Questions about the grid below. Counting starts at 1.
1) Read off the entry at row 2, column 3.
2) Read off the entry at row 1, column 2.
3) Read off the bottom entry of the column that holds the largest entry.
4) Read off the minimum.
5) Read off the entry in row 1 and column 3.
6) Read off the entry directly above the largest entry.
7) Read off the entry just right of the smallest entry.
8) Read off the entry in row 3 and column 1.
128	128	128	128	128	128	128	127	128	128	128	128	128	128	128	128
130	123	125	124	139	121	133	127	118	126	143	114	122	135	133	122
117	118	121	142	137	134	119	125	132	133	119	126	131	128	120	145
136	131	118	126	136	123	122	132	129	139	141	135	133	153	114	135
136	132	139	140	129	139	120	138	131	143	124	134	117	140	140	132
126	130	128	128	131	128	124	127	130	121	132	134	131	132	126	133
123	132	129	127	135	129	120	124	131	113	135	140	135	136	124	139
131	122	124	124	143	118	134	128	115	125	147	109	120	137	134	120
138	137	133	116	120	123	137	132	125	123	135	130	126	128	135	112
128	128	128	129	128	129	128	129	129	129	128	128	128	129	129	128
128	128	128	129	128	130	128	129	128	130	127	128	127	129	129	129
1) 125
2) 128
3) 129
4) 109
5) 128
6) 128
7) 120
8) 117

Read these off the table that follows.
1) Read off the third entry from the end, reading row by row.
2) Read off the entry directly above 124.
3) Read off the top entry of the column that holds the largest entry.
4) Read off the last entry, reading row by row.
5) Read off the entry just left of the largest entry.
6) Read off the entry directly above the largest entry.
7) Read off the first entry in reading order.
8) Read off the bottom-left entry.
125,125,137,116
112,112,115,150
148,148,124,126
109,109,130,115
128,128,127,127
109,109,130,130
122,122,123,138
126,126,110,147
131,131,110,125
108,108,109,149
144,144,105,114
145,145,105,152
1) 145
2) 115
3) 116
4) 152
5) 105
6) 114
7) 125
8) 145

a =
[[127 129 115 130 128]
 [130 127 150 128 128]
 [127 130 109 128 128]
 [127 129 115 130 128]
 [126 129 110 125 128]
 [128 128 134 122 129]
 [128 126 131 131 127]]
The bottom-left entry: 128
The entry just right of the centre entry -> 130
The top-right entry is 128
The first entry, reading row by row: 127
The smallest entry in the last row is 126
Read off the fourth entry in reading order.
A: 130
Read off the third entry in reading order.
A: 115
Read off the entry just left of 122.
A: 134
The last entry, reading row by row: 127
The third-last entry, reading row by row is 131
The maximum: 150
The entry just right of the largest entry -> 128
The entry just left of the centre entry is 129
The entry directly below 109 -> 115

Read these off the matrix that follows.
1) What is the largest entry in the first column?
2) What is the entry directly below the smallest entry?
3) What is the last entry in the row that holds the smallest entry?
4) What is the entry in the bottom-left corner?
5) What is the 3rd entry in reading order?
6) What is the entry in the top-right corner?
7) What is the last entry, reading row by row?
8) What is the entry just left of the smallest entry?
[[125 123 131 118 108 131 140 129 138 116 139 115 155 134 112 137]
 [127 126 136 123 139 117 134 120 117 114 117 138  99 139 136 115]
 [127 138 108 136 115 144 112 146 131 141 140 123 146 115 124 143]
 [125 123 129 118 108 132 139 131 138 117 140 114 156 133 112 137]
 [130 138 114 142 131 140 108 138 130 151 130 130 134 111 133 136]
 [139 124 126 137 147 117 128 123 121 146 122 134 113 125 143 115]
 [135 123 130 129 143 113 134 123 116 128 121 136 102 135 141 112]
 [119 123 149 116 123 126 140 115 136 106 123 126 132 139 117 129]
 [136 130 123 142 145 127 118 127 126 153 124 133 122 117 140 123]
 [125 126 139 122 137 118 134 119 119 111 116 138 100 139 134 117]
 [127 131 112 126 105 140 125 145 133 129 145 116 156 124 116 143]
 [124 122 135 117 111 130 141 126 138 114 137 116 152 135 112 136]
 [136 123 129 130 144 113 134 123 116 130 121 136 103 134 141 112]
 [119 126 146 118 133 122 135 115 126 105 116 136 109 140 127 122]]
1) 139
2) 146
3) 115
4) 119
5) 131
6) 137
7) 122
8) 138

Read these off the table that follows. Counting starts at 1.
1) The entry at row 1, column 3?
2) The entry just left of 131?
3) The entry just right of the smallest entry?
4) The entry at row 1, column 1?
5) The entry at row 1, column 2?
6) The bottom-left entry?
7) The entry directly above the smallest entry?
8) The entry at the centre?
[[117 127 127 118 116 135 144 151 122 140 137 128 123 147 120]
 [119 127 129 121 120 133 137 140 123 135 131 129 123 145 124]
 [117 125 127 118 114 136 146 153 121 138 139 128 126 148 120]]
1) 127
2) 135
3) 136
4) 117
5) 127
6) 117
7) 120
8) 140

Read these off the array that follows.
1) Report the top entry of the column that holds the largest entry.
2) Report the minimum.
3) Report the first entry in reading order.
4) Report the smallest entry in the last column.
5) Report the 2nd entry from the end, reading row by row.
6) Report the entry in the bottom-right corner.
7) Report the second entry in reading order.
[[128 124 121 123 121 136 140 132 127 130 125 125 133 120]
 [133 136 131 119 133 127 101 141 144 134 125 129 133 123]
 [121 114 135 131 122 122 144 128 121 136 131 131 120 136]
 [127 126 118 130 123 137 147 121 119 121 127 125 131 123]
 [122 119 135 136 127 120 142 120 118 130 133 131 118 138]
 [133 134 115 124 125 141 132 128 128 121 124 123 137 116]
 [135 143 118 126 134 137 115 125 133 116 125 124 137 119]
 [135 139 124 118 132 133 105 139 142 128 123 126 138 118]
 [127 127 131 127 128 126 126 131 130 131 128 129 127 129]
 [125 126 126 138 129 127 143 113 116 119 132 128 123 134]]
1) 140
2) 101
3) 128
4) 116
5) 123
6) 134
7) 124

[[141, 116, 129, 142, 138, 142, 119, 145, 139, 142, 140, 136, 125, 122, 140], [147, 113, 120, 138, 128, 130, 114, 140, 138, 136, 148, 126, 124, 117, 148], [138, 119, 128, 138, 132, 136, 119, 140, 132, 137, 140, 136, 126, 122, 140], [149, 116, 130, 149, 128, 140, 111, 144, 143, 134, 153, 143, 120, 125, 153], [137, 126, 124, 137, 126, 134, 119, 144, 136, 136, 142, 129, 132, 125, 142], [148, 109, 128, 148, 122, 141, 111, 148, 139, 137, 152, 141, 124, 122, 152], [139, 121, 120, 136, 130, 131, 121, 141, 135, 140, 145, 116, 127, 121, 145], [154, 108, 123, 146, 128, 140, 106, 151, 143, 145, 154, 133, 121, 113, 154], [140, 123, 123, 137, 119, 135, 119, 143, 136, 143, 144, 126, 126, 120, 144], [136, 128, 129, 139, 127, 134, 122, 137, 134, 132, 138, 133, 125, 127, 138], [140, 126, 124, 142, 125, 135, 119, 144, 139, 137, 149, 131, 127, 124, 149], [141, 122, 124, 139, 122, 134, 120, 143, 139, 138, 156, 131, 126, 122, 156]]
The entry just left of the smallest entry -> 140
What is the entry just left of 117?
A: 124
The entry just right of 109 is 128
